Each row below holds a small network's activations on one input, seen along a few directions.
Each table varies a few parts of the input and shows all the possible inputs, shuffled.
A made-up example of a description, with smaller parts first: one of 3 separate values, together with either a single point or one of 9 places along a line or (one of 5 places around a ring, together with one of 6 places along a line).
Shared parts are said once, and a part with two or three values counts as separate values.
(in the rows, 128 means zero)

Other details of the inputs shift rows strongly along two fixed directions, in all tables alike. That doesn't count.
These rows show it; all are for the same input, with only those details redrawn:
[150  42 173 150 104 102  79  93 104 103 145 133]
[131 129  68 177 129  93 143 176  98 129 152 107]
[124 178 162 106 165 150 179  74 160 106 118 177]

A family of inputs:
R1: [121 122  70 153 107 137 129 212 102 126 123 101]
R2: [122  29 166 117  65 127  45  94  91 126 129 143]
R3: [124 187  98 144 154 128 187 164 151 153 111 135]
R4: [156 140  84 178 125  95 133 193 109 157 134 100]
R5: [105 189  87 121 141 127 176 155 146 151 142 134]
R6: [112 162 171  85 139 187 150 100 162 106  87 180]
R7: [138  24 156 109  89 144  44 102 120  98 118 113]
R8: [133 131  53 149 124  98 117 181 132 137 145  85]
R9: [116  24 184 111  86 130  48 110  90 108 117 130]
R10: [124  27 170 112  68 133  47 101  95 121 134 141]
R11: [130  31 195 123 100  99  65 105 112 116 138 116]
R12: [124 142  73 151 108  96 122 183 105 156 160  99]
R13: [129 171 173  81 145 147 151  73 155 145 118 179]
R14: [113 130  79 147 125  91 129 195 102 142 145  91]
R15: [102 185  90 118 167 186 170 178 115 149 115 113]
R16: [157  49 193 148  91 108  69 108 128 118 132 113]
R17: [120 170 184  80 163 141 155  83 150 135 103 167]
R18: [117 169 186  84 166 142 165  73 154 139 101 162]
R19: [141  47 182 154  95 107  74  87 113  96 151 113]
R20: [121 191  99 140 150 131 183 173 160 136 125 129]
R21: [103 197 104 124 157 120 177 154 137 147 126 112]
R22: [134 167 177 100 160 154 173  93 178 127  99 181]
R23: [162  45 185 131  89  98  59  85 102 146 146 131]
R24: [116 141  84 150 127  89 126 193 100 146 146  85]
R25: [116 148 148  64 145 197 144  77 177  96  89 148]
R26: [121 172 197  85 157 142 150  77 159 125 114 150]
R27: [103 161 189  85 156 146 159  80 166 125 108 151]
R28: [128 139  69 170 121  99 135 178 102 114 162  97]
R29: [102 118  68 135 114 133 135 202  87 129 124  85]
R30: [106 133  52 166 109 122 124 176  81 117 137 110]
R31: [131 165 179  94 159 222 154 102 160 121  93 160]
R32: [120 154 172  81 136 198 161  99 164  97  89 162]
R33: [123 164 165  76 144 149 157  75 158 139 118 184]
R34: [141 176 167  89 159 148 140  65 189 120 114 145]
R35: [150  42 173 150 104 102  79  93 104 103 145 133]
R36: [132 137  85 157 135  83 132 186  90 164 138  92]
R37: [129 129  85 176 115 101 137 197 125 146 138  89]
R38: [ 96 150 174  66 145 182 149  97 143 106  95 162]
R39: [136 174 159  87 167 148 154  59 184 136 100 159]
R40: [141  40 178 119  79 108  59  98 113 124 154 129]
R41: [118 196  78 141 162 191 179 158 113 123 130 116]
R42: [136 120  52 155 134  90 124 178 125 153 134  96]
R43: [119 193  90 126 145 121 177 140 133 169 132 137]
R44: [132 148  76 175 122  97 129 175  99 118 162  91]
R45: [167  56 181 156 104 100  70  83  95 109 147 123]
R46: [134  29 192 129 103  95  70  98 103 135 126 120]
R47: [129 125  55 154 128  96 120 180 137 139 144  84]
R48: [116  22 183 114  82 123  44 103  85 113 113 131]
R49: [132 146  76 158 110  93 126 177 105 160 162  94]
R50: [141 197  77 128 166 120 163 141 153 157 119 119]
R51: [128  25 172 108  69 141  57 105  97 115 136 131]
R52: [134 172 165  83 155 150 135  70 188 115 113 150]
R53: [140 142  71 176 127  93 132 173  89 130 152 102]
R54: [120 161 168  83 148 148 162  74 162 143 117 183]
R55: [152  34 162 132 106  99  60  87 132 133 124 116]
R56: [147 143  89 176 118  98 129 195 120 145 143  88]
R57: [139 174 156  83 164 148 144  71 180 132 102 163]
R58: [135 190 102 145 153 127 180 158 146 153 113 132]
R59: [139 126  49 149 130  92 121 178 121 151 135  98]
R60: [124 185 176 110 156 153 167  60 163  99 126 155]
R61: [134 137  59 160 126  93 119 171 131 145 143  74]
R62: [109 166 153  90 143 196 170  80 146  79 108 156]
R63: [113 133  70 158 109  97 135 181 111 162 156  95]
R64: [103 195  68 128 145 165 183 160 120 104 125 127]
R65: [115 190  74 127 157 127 166 145 171 142 124 109]
R66: [160  54 192 143  90 110  63 115 126 114 135 120]
R67: [134  28 154 113  88 136  37 100 118 105 115 124]
R68: [157  49 178 156 101 101  74  80  98 109 143 121]
R69: [133 166 183  94 146 158 157  93 180 111 109 169]
R70: [121 180 165 110 163 151 179  67 161 111 115 169]
R71: [130  23 169 108  67 147  63 102  98 113 133 123]
R72: [116 163 172  86 146 149 164  67 164 149 114 177]
R73: [107 160 141  74 143 175 132  75 166 113  85 169]
R74: [168  50 186 145  97 106  67 115 116 127 126 132]
R75: [121 139  73 158 108  94 131 176 108 160 158  93]
R76: [124 133  72 176 122  97 139 179 106 117 162  95]
R77: [127 213  95 148 156 126 178 139 135 120 146 120]
R78: [119 158 171  76 148 219 149  82 149 136 113 164]
R79: [105 181  96 120 163 116 182 162 131 153 119 133]
R80: [138 168 177  95 154 155 166  92 173 123  99 183]
R81: [119 125  76 146 130  87 134 193  93 153 136 103]
R82: [ 97 197  68 131 145 158 175 156 119 110 123 138]
R83: [135 134  64 171 126  94 139 177  93 126 153 108]
R84: [114 128  63 159 104 124 123 202  98 137 117 114]
R85: [128 159 157  78 169 223 140  80 171 118  95 148]
Changing only one part turns R15 into R85. The same change can be made to R38. Which row results?
> R7
Changing only one part turns R69 into R40. The same change can be made to R32. Which row results?
> R71
Describe the family of inputs behind these rows.
> one of 5 separate values, together with either a single point or one of 4 places along a line or (one of 2 separate values, together with one of 6 places around a ring)
Change only the place on the line of 4 in R67. List by row number the other rows that result.
> R7, R25, R73
Change only the choice among 2 separate values in R56. List by row number the other rows that result.
> R4
A walk changes only the place on the line of 4. It starts at R84 and steps to R6. List the rest of the walk in order.
> R1, R32
Change only the place on the ring of 6 in R65. List by row number the other rows that result.
> R8, R34, R47, R52, R61

A family of inputs:
R86: [157  65 193 139 117 122  91 110 119 126 142 115]
R87: [130 123  86 155 128 104 125 151  91 147 165  96]
R88: [106 211  76 113 157 213 201 139 143  96 100 155]
R89: [100 125 104 140 120 153 148 163  87  98 125 143]
R90: [113 113 113 154 108 161 130 183  93  97 132 100]
R91: [122  71 143 125  89 111  84 107 111 137 148 116]
R92: [111 117  72 132 118  99 103 182 130 139 125  94]
R93: [139  63 156 138 103  91 106 119 110 132 144 138]
R94: [111  76 149 124  94 164  89 108  85  81 145 126]
R95: [106 181 143 103 163 144 183 108 141 149 102 166]
R96: [110 175 115 104 150 135 157 149 124 155 104 153]
R97: [150 118 178  97 135 161 129  58 174 118 120 171]
R98: [137 203 163 130 164 147 176 112 157 119 119 145]
R99: [123 118 101 157 110 110 128 184 123 156 138  92]
R100: [126 151  56 143 126 131 146 170 139 155 127 113]
R101: [119 175 130 126 153 147 167 147 144 151 116 118]
R102: [144 116  69 137 117 130 103 178 106 155 116  99]
R103: [148 136 218 116 129 140 130  69 168 102 122 160]
R104: [171  64 140 173 105 114  67 110 104 116 141 119]
R105: [139 134  98 178 127  81 137 165  86 134 140 120]
R106: [106 150  65 140 135 102 149 170 143 140 127  98]
R107: [136 140 109 146 130  87 131 132 142 103 135 112]
R108: [111 174 103  97 162 136 144 145 151 135 100 120]
R109: [ 92 169  96 116 151 172 171 143 133  79 114 128]
R110: [123 135 186  64 132 161 111  62 137 129 112 156]
R111: [148  79 151 159 103  98  74 100  89 115 162 113]
R112: [121 119 165 101 149 134 124  82 154 119 106 131]
R113: [113 115 106 125 108 105 115 169 111 153 123 135]
R114: [151 122 103 147 141 136 128 133 125 141 136 123]
R115: [126 129 186  86 132 143 131  52 153 119 141 164]
R116: [139 141 114 153 144  94 129 131 129 106 134 107]
R117: [134 129 192  89 136 158 114 109 146 134 102 138]
R118: [125 154  70 150 158 101 156 169 127 134 138  93]
R119: [127  74 145 130 103 117  84 105  97 140 144 107]
R120: [140  53 164 127  85 116  60 149 119 138 128 105]
R121: [133 114  96 163 133  92 139 169  89 150 143 118]
R122: [ 99 179 137  99 147 138 183 111 156 146 108 172]
R123: [131 141  86 164 111  90 124 149 103 128 166 107]
R124: [142  61 164 123 116  98  91  94 142 106 138 121]
R125: [110 139  98 107 109 125 114 144 120 147 136 120]
R126: [137 121 151  83 121 163 107  95 163 131 100 158]
R127: [140 118 188 122 118 105 130  79 133 108 125 171]
R128: [141 121 177  96 141 173 124  60 159 129 100 157]
R129: [140 119 124 151 121 110 135 164 130 140 148 107]
R130: [134 230  83 134 163 150 191 130 173 126 122 158]
Changing only one part turns R92 into R125. The same change can be made to R106. Which row results?
> R91
Changing only one part turns R96 into R102. The same change can be made to R122. Which row results?
> R100
Describe the family of inputs behind these rows.
> one of 5 separate values, together with either a single point or (one of 2 separate values, together with one of 4 places along a line)
Change only the choice among 2 separate values in R118. List by row number the other rows that result.
> R124
Change only the choice among 5 separate values in R130. List by row number the other rows that result.
> R103, R107, R123, R127
Change only the choice among 2 separate values in R113. List by row number the other rows that result.
> R96
List by row number the other rows that have the choice among 5 separate values in common with R117.
> R86, R90, R98, R99, R101, R103, R120, R129
